These are the activations of a small neural network, seen along a few directions. Each row is one input.
In each table, some parts of the input vary, and every possible input appears once, in random order.
Descriptions start from the smaller parts, as in this example, which fits no table here: one of 2 separate values, together with either a single point or one of 11 places along a line or (one of 4 places along a line, together with one of 5 places around a ring).
Shared parts are said once, and a part with two or three values counts as separate values.
In the rows, zero is written as 128.

Rows:
R1: [ 97 191 121 162 160 146 162 108 132 191 149 108 123]
R2: [ 76 212 115 234  96  44  76 177 153 147 171  89 153]
R3: [104 220 167 160 131 147 164 112 135 181 146 115 113]
R4: [137  80 126  84 113 148 130 145  67 110  86 136 118]
R5: [137  91 146  86  99 152 130 146  62 107  92 140 117]
R6: [146  74  96 106 168 139 138 108 187 114 130 143 139]
R7: [151 109 164 112 143 146 142 105 167  95 143 156 139]
R8: [154  91 120 108 157 140 144 105 181 102 132 148 137]
R9: [151  98 142 112 154 143 143 105 173  99 138 154 139]
R10: [149 111 164  86  79 157 131 150  63 100  95 144 107]
R11: [ 95 202 145 162 148 147 162 108 130 188 149 112 122]
R12: [138  75 105  79 118 145 129 144  73 112  78 129 117]
R13: [ 98 172  73 155 177 145 157 112 137 207 150  93 129]
R14: [160 128 185 109 128 148 143 108 168  87 146 155 129]
R15: [130  63  83  76 132 144 121 144  79 123  72 122 122]
R16: [140  88 121 157  41  42  23 170  75  84 105 114 133]
R17: [102 186  99 157 165 144 163 109 135 195 147 100 123]
R18: [139 112 133 160  95  27  45 149 186  61 175 147 144]
- What is each input in this table made of? => one of 3 separate values, together with either a single point or one of 5 places along a line
- Which other rows agree with R7 in the choice among 3 separate values? List them by row number. => R6, R8, R9, R14, R18
- Change only the place on the line of 5 in R15. List by row number the other rows that result. => R4, R5, R10, R12

Rows:
R19: [152  94 100 111 169 133 134  74 178 140 146 138 130]
R20: [ 79 196 107 140 161 166 186 158 123 176 133  98 126]
R21: [121 131 141 125 134 112 127 176 181  72 149 152 154]
R22: [139  97 112 113 169 149 155 100 178 126 135 139 140]
R23: [119 175  90 157 157 131 139  86 127 211 142 102 111]
R24: [147 107 128 140 132  93  93 116 185  94 160 141 137]
R25: [184 116 233  75  59 181 143 115  51  85 112 166  96]
R26: [111 177 119 191 120  77  96 111 127 175 162 108 121]
R27: [145  80 127 115  77  99  83 155  90  87  94 128 127]
R28: [143  96 103 109 170 139 144  87 178 133 145 138 133]
R29: [102 181 121 187 120  84 103 123 128 167 162 106 127]
R30: [123 230 244 145 104 166 166  87 116 172 150 134  99]
R31: [132 105 118 113 171 156 169 119 177 120 130 141 144]
R32: [ 89 192 135 188 116 103 123 152 129 153 149 105 144]
R33: [172 156 239 107 121 164 166  74 162  80 149 177 112]
R34: [139  68 105  87 129 155 127 126  76 124  82 128 123]
R35: [143 109 137 144 130 103 102 128 185  88 150 141 147]
R36: [160  74 118 115  82  79  66 131  85 101 103 123 115]
R37: [129  76 111  88 129 164 141 146  77 119  77 132 125]
R38: [116 116 118  98 177 160 184 149 172 110 134 147 142]
R39: [ 97 183 129 189 117  96 112 134 130 159 153 105 137]
R40: [137 119 143 143 129 109 114 146 184  82 145 144 154]
R41: [146  67  98  82 132 142 116 113  75 130  90 125 117]
R42: [154 103 126 144 132  87  85 104 184 101 161 140 132]
R43: [135  89 132 115  75 108  94 174  91  81  90 134 132]
R44: [ 73 204 132 169 118 109 135 180 125 141 154 108 145]
R45: [110 178  92 154 158 140 148  98 128 203 141  99 115]
R46: [114 104 130  98  78 114 107 203  91  71  94 144 131]
R47: [105 179 101 157 156 152 159 110 129 196 132  97 123]
R48: [150  78 119 111  81  87  74 143  88  93 102 125 119]
R49: [157  65  96  84 132 133 106 100  72 137  91 123 116]
R50: [108  89 111  74 133 170 157 176  76 108  82 141 120]
R51: [ 96 187 108 156 157 161 171 128 127 189 128  95 128]
- Changing only one part turns R27 into R39. The same change can be made to R49. Which row results? => R23
- What is each input in this table made of? => one of 3 separate values, together with either a single point or (one of 2 separate values, together with one of 5 places along a line)
- Change only the choice among 3 separate values in R28. List by row number the other rows that result. => R41, R45
- Change only the choice among 3 separate values in R37. List by row number the other rows that result. => R31, R51

Rows:
R52: [155  81 124  92 170 161 158  93 173 109 125 153 133]
R53: [135  94 137 145  55  68  54 176  90  76 108 127 137]
R54: [138  76 105  83 105 142 117 146  54 121  71 121 114]
R55: [144  88 132  55 109 189 157 132  35 133  67 135  96]
R56: [ 98 212 132 217 114  68  95 129 159 164 180 100 137]
R57: [ 96 210 132 137 172 199 213 105 117 210 131 106 115]
R58: [152 101 148 119 135 106 114 120 192  75 154 158 139]
R59: [133  81 108 103  92 113  93 161  63 103  90 124 123]
R60: [160 108 151 141 116  83  90 125 209  62 163 153 146]
R61: [ 89 197 106 179 149 118 139 126 140 190 159  98 132]
R62: [130  91 131 119  73  90  75 171  72  86  98 131 127]
R63: [ 88 209 128 193 130  92 120 130 146 174 168 103 132]
R64: [158  91 157  67 181 209 195  77 153 120 121 162 125]
R65: [ 90 194 103 163 164 151 166 116 135 204 139  96 125]
R66: [153  87 126 107 155 131 134 110 181  93 145 154 138]
- Changing only one part turns R61 into R66. The same change can be made to R65. Which row results? => R52
- What is each input in this table made of? => one of 3 separate values, together with one of 5 places along a line
- Start at R55 and move only the place on the line of 5, one step at a time. The first step leads to R54. Which rows follow, in order? => R59, R62, R53
- Change only the choice among 3 separate values in R64. List by row number the other rows that result. => R55, R57
